Small tables with named rows and columns. After each table, cells are looked up by row and column.

migim =
         sapok  dak  tepafis  bilig  zofodi  vovebur  ditapog  simenon  tadora  tas
lefiz      118  153      113    167      79      177      135      200     148  118
sakunen    111  142      146    125     107      126      145      139     162  139
dovi       139  151      123    161     140      156       99      164     150  218
tovugiz    170  179      106    172     128      125       96      123      86  166
vezas      163  105      113    124     161       47      118      138     156  140
lur        175  162      175    129     106      129      115      129     182  185
dozu       180  139      141    142     134      148      173      172     112  155
pepu       119  125      126    128     155      148      125      123     153  138
zag        138  141      145    198     141      117      172      160     180  118

What is the tas of lefiz in migim?
118
What is the zofodi of lur in migim?
106
What is the dak of lefiz in migim?
153
What is the zofodi of pepu in migim?
155
What is the bilig of lefiz in migim?
167
What is the bilig of dozu in migim?
142
What is the simenon of zag in migim?
160
What is the simenon of lur in migim?
129

Table sev
cols = mabab, katug, dil, lim
fefa: [84.59, 20.54, 41.78, 49.07]
dal: [37.60, 52.12, 52.44, 53.92]
nunab: [52.84, 59.86, 52.28, 17.79]
davor: [31.08, 62.61, 49.47, 25.45]
maman: [53.47, 34.87, 76.46, 53.06]

What is the katug of dal in sev? 52.12
What is the lim of nunab in sev? 17.79
What is the katug of maman in sev? 34.87
What is the dil of dal in sev? 52.44
What is the dil of fefa in sev? 41.78
What is the dil of nunab in sev? 52.28
What is the mabab of davor in sev? 31.08
What is the lim of fefa in sev? 49.07
What is the katug of fefa in sev? 20.54
What is the mabab of fefa in sev? 84.59
What is the mabab of dal in sev? 37.60
What is the dil of maman in sev? 76.46
What is the katug of nunab in sev? 59.86
What is the dil of davor in sev? 49.47
What is the lim of dal in sev? 53.92
What is the lim of maman in sev? 53.06
What is the mabab of maman in sev? 53.47
Which row has the largest lim? dal

vugin =
	ret	zato	gobel	viz	sukis	pif
biv	54129	68176	98651	64225	8601	45198
tanure	70304	64435	42477	98644	38622	67361
zak	54929	37526	45905	80763	53369	55491
vot	47981	62806	72913	82027	51241	90594
vik	80496	67196	62214	85324	51620	75924
gazub	68727	29345	56617	50976	47304	52864

zak, gobel => 45905
biv, gobel => 98651
tanure, ret => 70304
vot, sukis => 51241
tanure, viz => 98644
gazub, sukis => 47304
biv, ret => 54129
vot, viz => 82027
vik, sukis => 51620
gazub, viz => 50976
zak, viz => 80763
biv, sukis => 8601
tanure, gobel => 42477
gazub, pif => 52864
vik, zato => 67196
biv, pif => 45198
vot, zato => 62806
gazub, ret => 68727
vik, pif => 75924

goz =
cols = varefa, nido, raf, dokor, gizagen, bapup, baseg, zas
liv: [34.6, -45.8, -16.5, -26.0, -25.6, -45.2, -51.1, -33.6]
tade: [-12.6, -86.8, 28.8, -18.7, 24.2, -24.8, 17.3, -21.2]
pazetu: [29.2, 54.7, -45.6, -28.1, -36.4, -10.6, -77.8, -50.8]
karim: [-66.7, -35.0, 25.4, 32.6, -34.2, 31.8, 11.6, -46.5]
leruka: [-24.0, -12.3, -45.7, 19.4, -45.1, -20.6, -20.8, 33.0]
bip: [3.6, -16.3, -54.7, 11.6, -33.0, -58.3, -19.9, 80.1]
gani: [-56.6, 4.4, -27.6, 17.5, -26.4, 6.6, 10.3, 22.1]
poti: [10.1, -0.3, 3.3, -56.2, 21.8, -23.0, -2.8, -22.1]

varefa of poti: 10.1
dokor of pazetu: -28.1
gizagen of leruka: -45.1
dokor of bip: 11.6
raf of karim: 25.4
zas of karim: -46.5
dokor of tade: -18.7
nido of pazetu: 54.7
Row with the largest raf: tade

lepogi =
	sigad	nud	gepiza	sig	saremud	boget	vota	gativo	puzubi
zeraze	28343	40104	37381	32335	37825	44384	45022	39429	34313
gud	38888	43898	42993	47977	32799	28121	42665	36007	38251
togarif	43214	57062	50013	38098	25955	42208	39684	33955	39722
naru	34055	38698	32476	45087	16302	33307	15904	60125	32275
lozi	23015	29233	42210	37027	22455	24461	35683	27267	33430
befina	25661	37763	39686	35035	32662	31056	45094	37815	33220
teduga	43202	43095	58578	37705	41269	39288	40198	42758	78026
nuv	23523	33391	26525	35342	50785	37335	28140	33430	42043
vimiv	35318	44123	41639	37549	25818	37770	42177	28878	44518
nudafid	23288	41728	39028	42520	28471	28620	45083	32535	30354
vosa	25909	42290	41672	29148	34272	50714	41424	27791	42700
zenekud	31247	37774	38978	32957	31487	33103	45456	39252	30505
kosid	24673	42643	41668	34147	28069	35755	47419	28106	39498

What is the sigad of vosa in lepogi? 25909
What is the sig of zenekud in lepogi? 32957
What is the boget of vosa in lepogi? 50714
What is the vota of lozi in lepogi? 35683
What is the vota of togarif in lepogi? 39684
What is the saremud of lozi in lepogi? 22455
What is the saremud of vimiv in lepogi? 25818
What is the puzubi of lozi in lepogi? 33430
What is the gepiza of nuv in lepogi? 26525
What is the boget of lozi in lepogi? 24461
What is the vota of naru in lepogi? 15904
What is the puzubi of befina in lepogi? 33220
What is the boget of naru in lepogi? 33307
What is the vota of nudafid in lepogi? 45083
What is the sigad of zeraze in lepogi? 28343
What is the boget of zenekud in lepogi? 33103

